Each row below holds a small network's activations on one input, seen along a few directions.
In each table, some parts of the input vary, and every possible input appears once, in random order.
A made-up example of a description, with smaller parts first: one of 6 places along a line, together with either a single point or one of 11 places along a line or (one of 2 separate values, together with one of 8 places around a ring).
Shared parts are said once, and a part with two or three values counts as separate values.
In the rows, zero is written as 128.

Other details of the inputs vary at random and push rows far along two fixed directions, the same in every table; ignore that.

A family of inputs:
R1: [102 114 127 125 123 135 112 159 112 128  96 118]
R2: [181 176 129  57  71  87 189 100  93  97 111 130]
R3: [162 143 156 132 181 122  95 155 143 137  97 137]
R4: [168 200 111  56  84  97 214 101 110 103 115 166]
R5: [102 111 127 149 141 135 138  84 130 119 176 108]
R6: [130 114 136 138 149 126 111 180 137 132  95 114]
R7: [ 98 106  92 179  84 156 147 150 125 133 153 112]
R8: [137 157 106  35  50 115 170 161  79 119  83 156]
R9: [ 96 100 108 164  86 157 125  99 103 133 163  87]
R10: [ 93 103 110 160  91 150 139  70 119 116 168  89]
R11: [ 76 136 108 184 128 147 136  81 131 110 155 101]
R12: [164 169 118  36  65  84 160  96  75 110 103 144]
R13: [137 149 138 103 161 108  92 119 131 129  94 152]
R14: [142 187 125  63  72  96 156 151  60 103  75 154]
R15: [159 113 146  90 135 102 124 182 121 129 112 120]
R16: [129 111 201 139 206 119  63 161 164 166 135 160]
R17: [156 114 144 132 147 125 114 139 132 138 139 111]
R18: [103 100 123 137 135 148 111 157 128 140 139 149]
R19: [ 98 147 104 194 124 137 153  93 138 108 154  91]
R20: [156 145 159 133 189 117 107 128 163 119 104 138]
R21: [156 110 140 125 199 127  96 137 185 151 124 164]
R22: [106 131  92 186 107 135 126 104 135 124 130  92]
R23: [110 116  91 174  86 167 146 119 134 142 150 108]
R24: [110 101 106 176  80 134 144 143 104 122 163  81]
R25: [152 128 163 136 195 110  92 187 141 130  98 146]
R26: [121 124 129 116 137 147 132  94 150 129 134 155]
R27: [ 85  89 109 169  87 145 126 130  96 125 166  92]
R28: [173 111 156 110 193 100  94 135 159 140 129 139]
R29: [132 114 133 108 171 134  96 117 161 148 124 169]
R30: [137 136 168 151 139 112 115 153 144 153 135 132]
R31: [162 108 179 133 245 109 101 131 180 133 157 140]
R32: [139 158 151  98 150 117 117 107 130 110  95 149]
R33: [120  86 147 112 150 127  95 165 123 138 128 118]
R34: [106 118  94 172  95 160 161  88 152 126 157 112]
R35: [140 149 148 110 153 128  96 134 117 134  95 143]
R36: [ 92  95  83 168  75 162 148 158 131 138 139  96]
R37: [156 181 113  42  62 121 168 121  83 125  94 169]
R38: [ 76 115  96 171 116 164 158  73 144 127 178 122]
Each input here is: one of 2 separate values, together with either a single point or (one of 3 separate values, together with one of 6 places along a line).
- Changing only the choice among 2 separate values turns R20 into R32. The same change can be made to R34. Which row results? => R26
- Change only the place on the line of 6 in R35. List by row number the other rows that result. => R1, R11, R13, R14, R32
- Change only the choice among 2 separate values in R5. List by row number the other rows that result. => R31

A family of inputs:
R39: [ 88  98 110 165 110 155 124 122 135 136 157 115]
R40: [120 103 146 132 193 140  90 141 166 142 123 146]
R41: [134 164  92 125  52 118 185  84  95 106 137  99]
R42: [160 133 135  74 123 116 130 143 114 133 114 150]
R43: [152 148 146  85 129  91 123 124  98 119 110 130]
R44: [ 78 105  89 174  68 160 149 109 116 132 158 101]
R45: [ 89  96  92 163  68 160 142 112 116 132 160  91]
R46: [147 165 134  85 116 111 139 121 116 119 104 155]
R47: [ 92  77 106 179 110 164 117 121 137 144 165  98]
R48: [ 97 120  88 152  88 153 146 107 116 124 138 108]
R49: [145 148 129  79 125 117 140 134 119 122  95 156]
R50: [148 146 131  79 118 115 138 138 111 129 114 159]
R51: [104 105 112 194 123 145 133  93 147 127 166  88]
R52: [100 108 105 188 106 140 132 142 126 133 149  91]
R53: [153 133 140  71 121 114 130 144 119 134 112 150]
R54: [100 128 113 167  81 139 148 131 105 124 139  89]
R55: [157 130 140  75 123 116 131 145 118 134 109 151]
R56: [127 111 142 165 170 133  87 156 148 134 117 113]
R57: [154 164 127  90 121 113 151 116 112 115 119 147]
R58: [151 155 152 100 128 107 129 153 108 120  97 132]
R59: [152 156 147 103 126 107 124 153 110 117  91 131]
R60: [150 164 134  88 117 110 139 120 115 121 103 157]
R61: [ 85  88 110 182 119 160 118 120 140 141 163 112]
R62: [159 151 133 102 125 100 132 163 114 123  98 137]
R63: [116 162  93 120  49 128 183  94  92 104 136 113]
R64: [143 147 142 104 150 117 132 123 134 124 124 147]
R65: [117 106 154 158 202 141  78 130 173 147 135 142]
R66: [ 90  81 116 180 117 145 125 121 122 123 178  85]
R67: [144  98 162 159 221 126  62 175 171 144 115 132]
R68: [ 79 108  82 174  78 162 146 101 121 125 147  98]
R69: [155 146 146 108 149 105 134 116 141 122 123 133]
R70: [133  94 172 162 218 129  77 174 168 149 134 132]
R71: [163 160 137  94 120 100 155 114 122 114 113 136]
R72: [115  87 156 146 201 143  78 150 172 154 143 148]
R73: [137 102 159 159 207 127  92 125 179 136 147 125]
R74: [138 109 161 143 213 132  90 134 169 138 139 149]
R75: [143 149 129  76 123 116 139 134 119 119  99 155]
R76: [150 161 133  90 121 112 152 120 115 115 113 149]
R77: [148 163 135  89 118 113 140 122 116 122 100 156]
R78: [110 150  94 141  71 140 155  95 104 120 134 115]
- Describe the family of inputs behind these rows. => either one of 2 separate values or one of 8 places around a ring or (one of 5 places along a line, together with one of 6 places along a line)
- Start at R58 and move only the place on the ring of 8, one step at a time. The first step leads to R59. Which rows follow, in order? => R56, R67, R62, R52, R70, R54
